These are the activations of a small neural network, seen along a few directions. Each row is one input.
Each table varies a few parts of the input and shows all the possible inputs, shuffled.
A made-up example of a description, with smaller parts first: ring(8) and (point or line(11) or (values(3) and line(6))).
Shared parts are said once, and a part with two or three values counts as separate values.

Other details of the inputs shift rows strongly along two fixed directions, in all tables alike. That doesn't count.

Rows:
x1: [ 14   6   3 -23 -16  12  22  28  18  27 -12]
x2: [  9  -1  -1 -29   7  -4  18  38   4   1  13]
x3: [  7  -3  -3 -25   0  -2  16  34   9  -2   6]
x4: [ 13  -6  -6 -39 -10  -6   8  15   6 -19 -10]
x5: [-18  24  -6  35 -22 -32  -5 -13 -43 -10 -24]
x6: [  4  -1  -9 -28  15  10   8  43  25  10  12]
x7: [-14  10  -7  16 -13 -17 -13 -27 -24 -15 -24]
x8: [ 20  -3  -2 -44  -8  14  27  15  23  18 -14]
x9: [-13   8 -13  24  13 -18   3 -28 -33  -6  -3]
x10: [ 13   0 -14 -30  21  -8  25  17   7   0   8]
x11: [ 16 -12  -1 -47  -8   5   2  19  21 -16  -4]
x12: [-15  22 -14  19 -16  -6  14   0 -19  24 -37]
x13: [  8 -22  40  26  12  36 -36 -44  26  16  35]
x14: [ 14  -5   7 -31   4   2  20  37  16  -4  15]
x15: [-13   5 -20   9  -8 -22  -2 -18 -29 -19 -27]
x16: [  4 -14 -10 -37  11   6   8  15  18  -9  -1]
x17: [  9 -23  37  26  -1  39 -38 -44  33   7  26]
x18: [ 25  -2   3 -38 -10   7  32   9  16  18  -8]
x19: [-19  21 -11  20 -20 -24  -7   0 -30 -10 -27]
x20: [-17   5 -21  10  -1 -19   3 -19 -28 -16 -24]
x21: [ -2  -8  33  40   4  37 -38 -25  25  23  35]
x22: [ 12 -18  37  32  -2  27 -28 -48  18   4  25]
x23: [-25  12 -16  22   5 -12   0   2 -24  -4 -18]
x24: [ 10 -14  46  37 -15  32 -32 -28  26  16  34]
x25: [-20  19 -34  24  20 -30  14 -19 -40  -2 -21]
x26: [ 16 -11  36  16 -11  46 -18 -41  35  36   7]
x27: [ 12 -11  -6 -35   9  -6  20  13   5 -12   4]
x28: [-11   6 -10  29   0 -21   2 -34 -35 -14 -14]
x29: [-20  13  -6  36   6 -15  -5 -10 -33   6  -4]
x30: [  8 -10  42  42 -10  27 -30 -28  20  14  30]
x31: [-20   9  -7  33   0 -12  -5  -9 -24   2 -10]
x32: [  0 -10 -12 -36  14   3  11  16  13 -13  -5]
x33: [  6  -6  -2 -31  -4   9   7  39  25  -5   3]
x34: [  9  -9  43  43 -15  24 -28 -33  14  14  30]
x35: [-16   7 -20   6  -9 -15  -9 -16 -24 -18 -32]
x36: [  7   0   4 -37 -18   4  -3  39  25  -8  -4]
x37: [ 19 -15   0 -44  -8   1   9  18  19 -17   1]
x38: [-13  13 -25  22  20 -27  12 -19 -37  -4 -11]
x39: [-29  16 -23  24   8 -18  -2   4 -34   1 -18]
x40: [ 12 -14  -2 -44  16   3  14  20  16  -5  12]
x41: [ -9   9 -10  21 -12 -24  -4 -29 -38 -18 -23]
x42: [ 13  -6   5 -25   0   0  16  32  13  -1  13]
x43: [-21  23 -26  32  13 -25  10   4 -37   5 -13]
x44: [  5  -1  -6 -23  -4  -1  11  35  11  -6   0]
x45: [-22  11 -30  19  23 -16   1 -16 -25  -2 -18]
x46: [-12  20 -10  39  11 -16   5  -8 -27  13   1]
x47: [ 11  -5 -11 -33  22   6  14  17  22   4  10]
x48: [-22  15 -13  38 -17 -23 -10 -12 -37  -8 -25]
x49: [  5 -11 -12 -43  17  10   7  21  23  -5   9]
x50: [  2 -14  40  36 -13  37 -39 -27  30  17  27]
x51: [-17  15 -12  25 -14 -27  -8 -32 -38 -18 -29]
x52: [-19  12 -17   9 -11 -19 -11 -19 -24 -18 -32]
x53: [ 13 -10  -6 -42  16   4  15  20  18  -6  15]
x54: [ 14  -2  -1 -40 -12 -12  11  14   5 -20  -6]
x55: [ 23   5   7 -32 -17   7  32  33  19  26  -5]
x56: [  7  -6  39  42   2  27 -27 -27  15  22  42]
x57: [-21   9 -26  20   8 -29  10 -23 -43 -14 -25]
x58: [-18  21 -23  27  13 -15   6   5 -25  11 -10]
x59: [  8   0  -4 -30   7   3  14  40  14   2  17]
x60: [-26  17 -21  25   8 -22   2   3 -39   1 -16]
x61: [  5 -10  42  37 -21  34 -47 -27  26  13  19]
x62: [-20  13 -16  21 -10 -19   1   1 -28  -6 -19]
x63: [-18   5 -19  12  13 -17   6 -18 -28 -14 -20]
x64: [ 17   7   5 -22 -17   9  26  27  16  27  -9]
x65: [  3  -4  33  48   9  31 -33 -25  22  29  35]
x66: [  2  -2 -21 -32  23   3  13  18  17   2   1]
x67: [ 13 -14   0 -42  13   4  17  18  19 -12   8]
x68: [ 18  -5   5 -32 -17  -4  12  36  13 -10   6]
x69: [ 20  -3   8 -35 -18  -1   8  37  16  -9   5]
x70: [-20  12 -24  19  15 -32  11 -21 -50 -10 -18]
x71: [-25   5 -19  23  16 -13  -8 -26 -30  -4 -17]
x72: [ 13 -13  -4 -38  -2   1  13  12  13 -14   2]
x73: [ 14  -8  44  42   8  32 -27 -24  26  29  47]
x74: [-12   8 -14  26 -10 -28   0 -31 -42 -19 -23]
x75: [ 12 -13  -4 -36   4   5   9  14  19 -13   2]
x76: [ 11   4  -7 -26  13   3  19  41  18  11  15]
x77: [ 15 -11  -5 -40  -2  -4  19  14   9 -16   2]
x78: [-19   9 -25  12  16 -17   3 -16 -29  -8 -13]
x79: [ 11 -17  35  31  18  37 -33 -42  31  21  37]
x80: [-16  12 -26  21  21 -24   9 -17 -33  -3 -14]
x81: [  7 -14 -10 -44   1   7   8  18  21 -14  -4]
x82: [  8 -14  -5 -35  -6   5  -1  12  19 -16  -6]
x83: [-14  17 -13  18 -19 -25  -2   3 -33 -11 -24]
x84: [ 14  -6   5 -28 -17   0   6  33  16  -8   5]
x85: [  0  -6  -3 -22   2   7   5  31  18   1   3]
x86: [ 15 -21  46  29   7  31 -25 -48  22   8  36]
x87: [-22  18 -15  40  13  -5  -8  -8 -18  16  -6]
x88: [  0 -10  36  42 -19  28 -43 -29  20  11  17]
x89: [-15  19  -2  27 -22 -22 -10  -8 -28  -8 -19]
x90: [ 12   0  -1 -23  -6  -6  18  33   6  -8   6]
x91: [  4   0   0 -19   4  -1  15  30   6  -4   6]
x92: [  4  -3   2 -21   5   5  10  31  15  -2   7]
x93: [ 13  -3   4 -35 -17   4   1  39  20  -7  -1]
x94: [ 10 -24  40  27   5  35 -33 -46  28  12  30]
x95: [ 17   1  -5 -36  -9   5  31  10  11  16 -17]
x96: [  6 -10  41  37   3  38 -36 -24  29  25  43]
Each input here is: values(2) and line(4) and (point or line(11)).
Q: Changing only the line(4) part turns x59 into x21. The same change can be made to x89. Which row results?
A: x36
Q: Changing only the line(4) part turns x73 into x43. The same change can be made to x74. Which row results?
A: x37
Q: List by row number the other rows that have the line(4) part and the values(2) part in common with x27.
A: x9, x10, x18, x28, x38, x41, x54, x70, x74, x77, x86
Q: Change only the values(2) part in x13. List by row number the other rows that result.
A: x60
Q: Change only the line(11) part in x45. List by row number the other rows that result.
A: x16, x17, x32, x35, x49, x52, x66, x71, x81, x82
Q: Change only the line(4) part in x95. List by row number the other rows that result.
A: x8, x18, x26
Q: Change only the line(11) part in x51. List by row number the other rows that result.
A: x4, x22, x25, x37, x40, x53, x57, x67, x72, x80
Q: List by row number the other rows that have the line(4) part and the values(2) part in common with x46.
A: x2, x5, x14, x34, x42, x55, x56, x68, x69, x73, x90
